These are the activations of a small neural network, seen along a few directions. Each row is one input.
In each table, some parts of the input vary, and every possible input appears once, in random order.
Descriptions start from the smaller parts, as in this example, which fits no table here: one of 4 places along a line, together with either a single point or (one of 2 separate values, together with one of 5 places around a ring) or one of 11 places around a ring.
Shared parts are said once, and a part with two or three values counts as separate values.

Other details of the inputs vary at random and push rows far along two fixed directions, the same in every table; ignore that.

A family of inputs:
x1: .14	-.03	-.01	.13	-.27	.04	.31	-.23	.03	.15	.08
x2: .22	.26	.46	.03	-.16	.16	.20	-.43	.05	-.01	-.10
x3: -.06	.00	.07	.32	-.04	-.06	.43	-.05	-.03	.11	-.01
x4: .15	-.20	-.85	.19	-.08	-.22	-.05	.29	.23	.06	.18
x5: .03	.06	-.03	-.51	.11	.19	-.20	.32	-.07	-.15	.10
x6: -.35	-.11	.24	-.47	.16	.17	-.09	.35	-.19	-.21	.09
x7: .07	.00	-.11	.48	.03	.15	-.02	-.11	-.22	.27	-.43
x8: -.30	.04	.03	-.38	.13	-.08	-.31	.26	.06	-.17	.07
x9: -.08	.09	.00	.21	.00	-.21	.22	-.28	.02	.19	-.02
x10: -.04	.30	-.06	.32	-.08	-.09	.26	-.06	-.05	-.07	-.13
x11: -.12	.08	-.62	.12	.10	-.36	-.08	.25	.15	.14	.10
x12: -.01	-.11	.53	.30	.00	.34	.10	-.40	-.38	.27	-.43
x13: -.26	-.34	.10	-.30	.27	.33	-.53	.37	-.17	.09	-.21
x14: .27	.03	.47	.15	-.05	-.01	.01	-.52	.04	-.17	-.14
x15: .08	-.17	.01	-.35	.23	.02	-.37	.18	-.09	-.30	.06
x16: -.34	-.07	.24	-.51	.16	.01	-.24	.24	-.16	-.15	.10
x17: .25	-.06	.45	.10	-.12	.10	.26	-.48	-.09	-.03	-.11
x18: .24	-.12	.44	.19	-.09	.01	.15	-.53	-.11	-.09	-.08
x19: -.17	.09	-.64	.17	-.06	-.36	-.09	.31	.12	.04	.11
x20: -.02	-.26	.30	-.65	.07	.23	-.15	.24	-.13	-.12	.15
x21: .09	-.03	.00	-.49	.13	.14	-.21	.33	-.07	-.15	.07
x22: .06	.11	-.47	.86	-.24	-.31	.55	-.12	.32	.26	-.03
x23: -.18	-.01	-.60	.17	.03	-.35	-.07	.15	.32	.18	.13
x24: .11	-.28	-.74	.25	-.17	-.25	-.05	.18	.41	.10	.22
x25: .28	.17	.49	.04	-.13	.11	.18	-.41	.06	-.03	-.14
x26: .21	.32	.46	.10	-.11	.13	.03	-.50	.03	.00	-.02
x27: -.20	.04	.21	-.46	.37	.12	-.13	.53	-.19	-.25	.00
x28: .02	.12	-.03	-.42	.15	.16	-.37	.24	-.10	-.12	.19
x29: -.07	.30	.41	.18	-.07	.06	.26	-.28	-.01	-.14	-.21
x30: -.02	-.23	-.77	.23	-.26	-.19	-.01	.15	.21	.29	.42
Description of these inputs: one of 3 separate values, together with either a single point or one of 4 places along a line or one of 5 places along a line.
- Start at x23 and move only the place on the line of 4, one step at a time. The first step leads to x8. Which rows follow, in order? => x29, x22
- Which other rows does x24 become when the place on the line of 5 takes its other values? List them by row number. => x2, x14, x25, x26
- Which other rows agree with x28 in the choice among 3 separate values? List them by row number. => x4, x5, x7, x10, x11, x15, x19, x21, x27
- Which other rows does x7 become when the choice among 3 separate values takes its other values? List them by row number. => x12, x13

A family of inputs:
x31: -.17	-.26	-.79	.08	.10	-.25	-.36	.47	.17	.13	.10
x32: .15	.03	.22	-.40	.12	.08	-.16	.00	-.04	-.23	.14
x33: .34	.18	.12	.26	-.22	-.06	.24	-.41	.14	-.04	-.05
x34: -.17	-.55	-.24	.06	-.11	-.09	.06	.12	.10	.13	.21
x35: .26	.23	.12	.27	-.22	-.09	.29	-.39	.11	-.04	-.05
x36: -.10	-.32	-.44	.09	.01	.08	-.03	.38	-.08	.23	.03
x37: -.09	.17	.26	-.42	.08	.01	-.03	.04	-.03	-.18	.12
x38: -.18	.06	-.07	.25	.03	.01	.14	.06	-.14	.08	-.15
x39: .39	.31	-.02	.58	-.33	-.23	.46	-.63	.15	.09	-.05
x40: -.21	-.08	-.46	.13	.14	-.19	-.18	.29	.06	.08	-.05
x41: .38	.14	.12	.29	-.18	-.02	.23	-.43	.12	-.05	-.02
x42: -.18	.21	.54	-.55	.19	.08	-.07	.07	-.10	-.23	.11
x43: -.02	-.04	-.50	-.11	-.06	-.22	-.06	.26	.18	-.03	.29
x44: -.16	-.04	.52	-.36	.23	.35	-.11	.23	-.38	-.11	-.20
x45: .06	.33	.37	.17	-.13	-.05	.31	-.35	.09	-.04	-.03
x46: -.07	-.31	-.44	.07	-.03	.06	-.27	.20	.05	.24	.06
x47: -.07	-.08	.50	-.41	.24	.29	-.45	-.01	-.27	-.12	-.17
x48: -.26	.09	.52	-.34	.37	.23	-.19	.20	-.26	-.20	-.27
x49: -.06	-.36	-.47	.08	-.03	.13	-.14	.29	.01	.29	-.01
x50: .15	.28	.14	.26	-.22	-.10	.33	-.38	.13	-.01	-.03
- What do these inputs look like to the network? => either a single point or one of 9 places around a ring or (one of 2 separate values, together with one of 5 places along a line)
- Which other rows does x43 become when the choice among 2 separate values takes its other values? List them by row number. => x35
